These are the activations of a small neural network, seen along a few directions. Each row is one input.
Each table varies a few parts of the input and shows all the possible inputs, shuffled.
Descriptions start from the smaller parts, as in this example, which fits no table here: one of 6 places along a line, together with either a single point or one of 11 places along a line or (one of 3 separate values, together with one of 8 places around a ring).
Shared parts are said once, and a part with two or three values counts as separate values.

Other details of the inputs shift rows strongly along two fixed directions, in all tables alike. That doesn't count.

Table:
R1: [ -1  44  -6  13 -10  13   6  -8  19 -39 -52]
R2: [ -7 -25 -22 -61  19   7 -10 -55   8  27  -9]
R3: [  1 -20  -7  16  -7 -17  -6 -34  -1  18  28]
R4: [ -7 -31   2  -3  25 -17 -11 -38  -5  44  47]
R5: [-34 -15   2   7  21 -10  28 -14 -33  26  36]
R6: [-18  -5  38  12   7  23   3  32 -51   2  77]
R7: [-24  16 -12 -21  -1   7  14 -35  58 -25 -35]
R8: [ -1  39   0   3   2  13   4 -12  34 -35 -60]
R9: [ 16  43  12  44 -24   4  71  27 -53 -36  25]
R10: [ 41  14 -26  37 -16  25  18  32  -7 -26  35]
R11: [ -4  44 -17  30 -50  -6  53  57 -48 -19  31]
R12: [-27 -11   0 -29  25 -26 -19  17 -12  39  -9]
R13: [  5 -12  15   1   5 -20 -15  21 -34  58  65]
R14: [-20  13  38   9  12   6 -12  -9 -46  14  27]
R15: [  5 -28  45 -23  29  -2 -21 -28  15  15 -37]
R16: [  8 -15 -16   3  13  -1  -6 -37  11  35  20]
R17: [ -8  25 -15   4 -18  24  -4  20  14 -54 -13]
R18: [  6  -1   1 -27 -21  -3   0  15  55  -9 -56]
R19: [-17 -24  -3 -30  39  -9 -29   6  -4  -7 -11]
R20: [ 38  32 -22 -16 -21  22  27 -13 -13 -28 -29]
R21: [-22 -10  30 -16  17 -22   9  34 -48  47  49]
R22: [ -9  18 -24  -6  -2  21 -16  12  40 -50 -45]
R23: [ 36  13 -15  62 -48  12  22  39 -34 -43  51]
R24: [ 11  -2  -3  47 -42  30  27  43 -32 -39  23]
R25: [ -7 -50  17 -23  32  11 -41   1  23   6 -26]
R26: [-19 -22   9  12  24   0  -1  32 -63  10  51]
R27: [-35   4  17 -12   4  -3 -24  20 -20  39  21]
R28: [ 39  26 -11   6  -4 -17  -1 -20  41 -34 -45]
R29: [  7 -31   6 -31  15  25 -14  11 -66  25  63]
R30: [ -1   4   5  41 -51  19  66   1 -14 -24  34]
R31: [ 34   6   9  15  23   3  -8 -15 -14  25  13]
R32: [ -9   1 -12  43 -48  16  47  -4 -13 -18  14]
R33: [ 25  15 -17   2 -33 -20  -6  17  30  -5 -15]
R34: [-34 -32   5 -46  52 -24  -6 -43  24  27 -15]
R35: [-37  -4  28 -21  19  -3 -28  17 -14  50  23]
R36: [  5  39   9  -8   0  11  10 -14  38 -40 -54]
R37: [-29  16 -20 -10   1   9   8 -33  53 -20 -41]
R38: [ 29   1 -20   6  -5  -5 -10  12  31 -39  -1]
R39: [-17 -27  22 -26  -2 -11 -32   9  -1  38  -8]
R40: [ 18   9 -34  15 -31 -11  17 -32  48 -30 -20]
R41: [-16 -17  16 -30  61 -24 -32 -27  -5  26 -43]
R42: [-22   3  16  11   1 -14  23  46 -63  39  54]
R43: [-23 -11  14 -11  27  18 -29  12   1  -2   8]
R44: [-44   1  15  29  -7  11  20 -11 -54  27  71]
R45: [ -8  42  -4  -9 -31   7  19  30  29 -22 -17]
R46: [  5   7 -13  -9 -30   3   5  22  49 -14 -62]
R47: [-10 -47  21 -18  18   9 -41   3  -4   5  -1]
R48: [ 18  14  -1  20 -22  12  12  -8  18 -35 -62]
R49: [ -4 -17   9  22  -2 -20  13 -22 -30  31  79]
R50: [  7   7 -22 -20  13   2  12  19  37 -55 -44]
R51: [ 16 -10 -10 -31  21 -14 -43  -2  31  51 -17]
R52: [ 24  19 -43  22 -18   9  32 -23  33 -13  -1]
R53: [-19  21 -30  34 -24  -1  58   0 -24 -22  16]
R54: [ 17 -24  -5  -6  26  -2 -31   5   8   3  23]
R55: [  8  41   1  39 -22  -1  49  19 -54 -34  11]
R56: [  3  17 -15  36 -14  15  44  50 -37 -43  27]
R57: [ 29  -7  -7  22 -15   1 -10  17   2 -28  22]
R58: [-35   6  21 -19   0  -5 -26  17 -21  34  25]
R59: [ 41  20 -14  16 -13 -11 -12 -23  34 -32 -54]
R60: [-38 -21  -4 -22  30 -20  -1 -34  -9  22   6]
R61: [ 27 -18  -8   7  18  13 -25  10  -4  11  27]
R62: [  4  -7  -3 -50  -4   4 -10  11 -37  46  26]
R63: [  7 -13   1 -36  17 -37 -41  -3  36  35  -9]
R64: [  1 -17  35   0   7   1 -17 -18 -18  10 -16]
R65: [ 44  30  -3  37 -31  -6  17  -6   4 -36 -13]
R66: [ -9  -4  17 -14  47 -16  -7 -14 -10  13 -30]
R67: [ -4 -37  40 -21  41  -3 -37 -31  12  29 -43]
R68: [  0   9   2  30 -52   8  26  44 -26   3  14]
R69: [-12 -12 -18 -10 -19   3   6 -36  47 -22 -48]
R70: [ 15 -10 -11 -33  27 -14 -39  -1  34  50 -13]
R71: [-47 -10   9 -20  18  -1 -18 -40   2  22  13]
R72: [-22 -35  12   2   4   4   6 -28   7  21   2]
R73: [ 25  -2  13   4  25 -12 -17 -22  -5  18   5]
R74: [ 30  27 -26  24 -52 -14   8  27  15 -16  -7]
R75: [ 45  20 -17   3  10   3 -13 -25  38  -8 -53]
R76: [ 13 -21   1 -19   0  17 -10   9  51 -41 -48]
Each input here is: one of 4 separate values, together with either a single point or one of 6 places along a line or (one of 3 separate values, together with one of 4 places along a line).
The inputs of R39 and R47 match in every part but the choice among 4 separate values. If R68 is changed in the same way as R39 into R47, which row does it become?
Answer: R24
The inputs of R10 and R31 match in every part but the choice among 4 separate values. If R50 is changed in the same way as R10 into R31, which row does it become?
Answer: R9
Start at R51 and move only the place on the line of 6, one step at a time. The first step leads to R70. Which rows follow, in order?
Answer: R13, R63, R33, R74
Which other rows does R35 become when the choice among 3 separate values takes its other values? List them by row number.
Answer: R42, R46
Which other rows does R71 become when the place on the line of 4 takes its other values? List them by row number.
Answer: R7, R37, R44
Which other rows does R57 become when the choice among 4 separate values takes its other values? List them by row number.
Answer: R33, R40, R65

Table:
R77: [-12   5   8  -3   5  -5   7   2 -18  11   7]
R78: [ 35  50 -33  32 -47  13  27  52  26 -73 -33]
R79: [-12  13  -5   7 -10   9  22  11 -13 -16   8]
R80: [  7  -1  -4   2   0 -10   2  -6  -7  19  17]
R81: [ 0 -3  1  5 -6 -6  0 -5 -4 18 19]
R82: [ -3 -10  -2   4  -5  -4   2  -3  -3  13  21]
R83: [  0 -12  12  10   4   4   0  -9 -11   1  12]
R84: [-19   3  13   0   0   0   4   2 -14  10   8]
R85: [  3  -5  15  12   3   3  -1 -10 -12   6  11]
R86: [ 10  -8  10 -11  -4   6 -16  35 -15  10   8]
R87: [-1 -7 -8 -1  1 -1  1 -4 -5 11 23]
R88: [  3 -14 -10 -30  29  -1 -27 -33  47 -13 -53]
R89: [-22  -4  10  -1   1   1   6   4 -13   5   9]
R90: [ 10  -8  -5 -28  29 -10 -27 -34  43  -2 -56]
Describe the family of inputs behind these rows.
Answer: either one of 2 separate values or (one of 3 separate values, together with one of 4 places along a line)
Which other rows does R77 become when the place on the line of 4 takes its other values? List them by row number.
Answer: R79, R84, R89
Which other rows does R82 become when the choice among 3 separate values takes its other values? List them by row number.
Answer: R83, R89

Table:
R91: [ 21   5 -15 -15 -16  -4 -21   5  10  16 -22]
R92: [ -6 -14  44  20  33 -17 -11  21 -61  32  65]
R93: [-11   1  12 -15  -6   2  -5  17  22  19 -24]
R94: [ 25   5  -9 -22 -14  -7 -16   6  16  11 -15]
R95: [-11   0 -20  10   6 -16  -3 -33  26   1  -8]
R96: [-10 -14 -24 -16   3  12 -17   5   8 -19 -12]
R97: [ 25 -25  -2 -14   4   8 -14  -2  22  -8  -3]
R98: [ -3   1   0 -19  30   5   1  10  -4  -7 -29]
R99: [ 29  -2   6  -4  15   3  -3   2   3  -1 -34]
R100: [  0   5  -1 -23  23   1   2   9  -1 -19 -25]
R101: [  6   9   3   2  16 -19 -19   5   8 -17 -22]
R102: [ -3 -13 -13   7   7  -6 -34   4  20 -11  -6]
R103: [ -4  10 -14 -35   4   0  -1  19  17   1 -11]
R104: [-10   1 -20  17  13  -7  -2 -26  27   7 -14]
R105: [ 44  36  -6  45 -50  11  45  30 -41 -43  14]
R106: [-17  -3   7   4   0   1  17 -27  21   5 -25]
R107: [-18  -3 -28  -8  13  10  11 -26  12   4 -19]
R108: [-21 -10  39   1 -15  -6  -8  24 -48  46  57]
R109: [-12  -2  16  -2   0  -2 -18  -1  -5  -4 -39]
R110: [-14   6   1 -14 -21  -3 -19  10  16  13 -30]
R111: [  7   7   5   7  28 -11 -10  11  14  -8 -29]
R112: [ 21  18   9  -8  12  21 -19 -37  13  -1  -6]
R113: [-25 -12  14  -9   7  -2 -15  27 -71  55  67]
R114: [-19  -3 -28 -15   6   0  10 -34  11  -3 -12]
R115: [-16  -5 -16 -25  12 -11  16 -33   9  -7  -5]
R116: [-15  -2 -15 -14  22   2  17 -24   9   3 -15]
R117: [ 25 -20  -8 -11  -6   6 -19  -5  18 -14  -7]
R118: [-10  -5  25   9   6 -21 -20  28 -46  47  73]
R119: [  2  10  -4   9  14 -16 -25   5   2 -11 -29]
R120: [ -1  27   7   4  24   7 -25 -26  22  -9   0]
R121: [-33 -28  43  10   0 -13  16 -24 -52  41  68]
R122: [ -3 -31  19  16   4  -3   3 -31 -59  55  71]
R123: [ -2  12 -14  -4   0 -19 -30  14  17  14 -13]
R124: [ 16  -3  -5 -13   2 -17  10 -37  12  11 -12]
R125: [  9  47 -28  20 -56  13  49  50 -29 -33  30]
R126: [ -7   5 -12 -17  15   1 -13   3 -11 -14 -35]
R127: [  9  19  -1  47 -63  29  53  40  -9 -55  27]
R128: [-10  23  -1 -20  24  24 -12 -27   8 -12  -4]
R129: [-26 -54  25 -24  50   9 -27   8 -37  45  52]
R130: [ 23  -3   1  -5   6  -3 -22  -7  -9   1 -33]
R131: [  5  13  -6 -12   6 -18 -15  19  32   5  -9]
R132: [ 21 -20 -15  -4  -8   9 -24  -5  12  -8 -14]
R133: [ -5   9 -16 -28   8   5   2  22  15   8 -18]
R134: [ 21  28 -18  56 -44  13  42  45  -3 -57  38]
R135: [-15 -22   4  -3 -11  10 -24  -1  15  -8 -18]
R136: [ -4 -16 -14 -26  13  12  -5   8  20 -23  -5]
R137: [ -4   0  24  -8   5  -1  -1   5   9 -13 -33]
R138: [ -7   5  11 -20 -13  -2  -4  15  26   8 -20]
R139: [  3 -13  -8   6  17   0 -16  12  33 -12  -8]
R140: [ 24 -25  -4  -7   8  14 -12   1  20  -1 -11]
R141: [ 29  -5  11 -13  15  -3  -8  -2   2  -4 -24]
R142: [ -5   5 -10  13  18 -14   7 -23  26   2 -13]
R143: [ 14 -11  -6 -13   0 -14   9 -43  14   4  -7]
R144: [  2  10  -5  -5  12 -13 -15  21  27  16 -12]
R145: [ 25   1  -2 -25  -3  -5 -11   8  19  17 -11]
R146: [ 13  -8 -19   6   0   7   5 -35  16  14 -19]
R147: [ -7  32 -16  57 -71  17  68  -1 -17 -35  20]
R148: [ -7  30 -13  63 -61  25  66   5 -19 -24  17]
R149: [  8   3 -11  25 -15  -1  -2  21   6 -31  23]
R150: [ -9 -21  10  -2  -2  16  -5   8  27 -10 -19]
R151: [-35 -34  26 -29  45 -22  -7 -30 -51  61  57]
R152: [ 34  35 -21  56 -49  17  72   2 -21 -28  19]
R153: [-13  19  24  -5   6  22 -15 -31  18  -6 -13]
R154: [ -6 -10   9  13 -30  13   5  15  -1 -23  13]
R155: [ -6   6  -7   0  13 -31   4 -27  22   3  -5]
R156: [  9  39 -21  56 -46 -10  64   4 -14 -42  39]
R157: [ 11 -18  30   3   7   1  -5  24 -55  66  64]
R158: [ -3   5  -5 -24  18  -3  -7   4  -5 -20 -28]
R159: [ -2  -5 -16  -2 -12  15   9  19 -11 -30  21]
R160: [-18  -2  11 -10  -5 -16  13 -32  17   6 -18]
R161: [-20 -23  60  16  20   3   0  19 -67  43  44]
R162: [ -6   0  20  -9   0  -5 -11   0   5 -13 -36]
Describe the family of inputs behind these rows.
Answer: one of 4 separate values, together with either a single point or one of 5 places around a ring or (one of 3 separate values, together with one of 4 places along a line)
The inputs of R106 and R152 match in every part but the choice among 4 separate values. If R93 is changed in the same way as R106 into R152, which row does it become?
Answer: R157
The inputs of R143 and R121 match in every part but the choice among 4 separate values. If R122 is changed in the same way as R143 into R121, which row does it become?
Answer: R147
Which other rows does R139 become when the choice among 4 separate values takes its other values? List them by row number.
Answer: R129, R140, R150
Which other rows does R136 become when the choice among 3 separate values takes its other values? List them by row number.
Answer: R100, R103
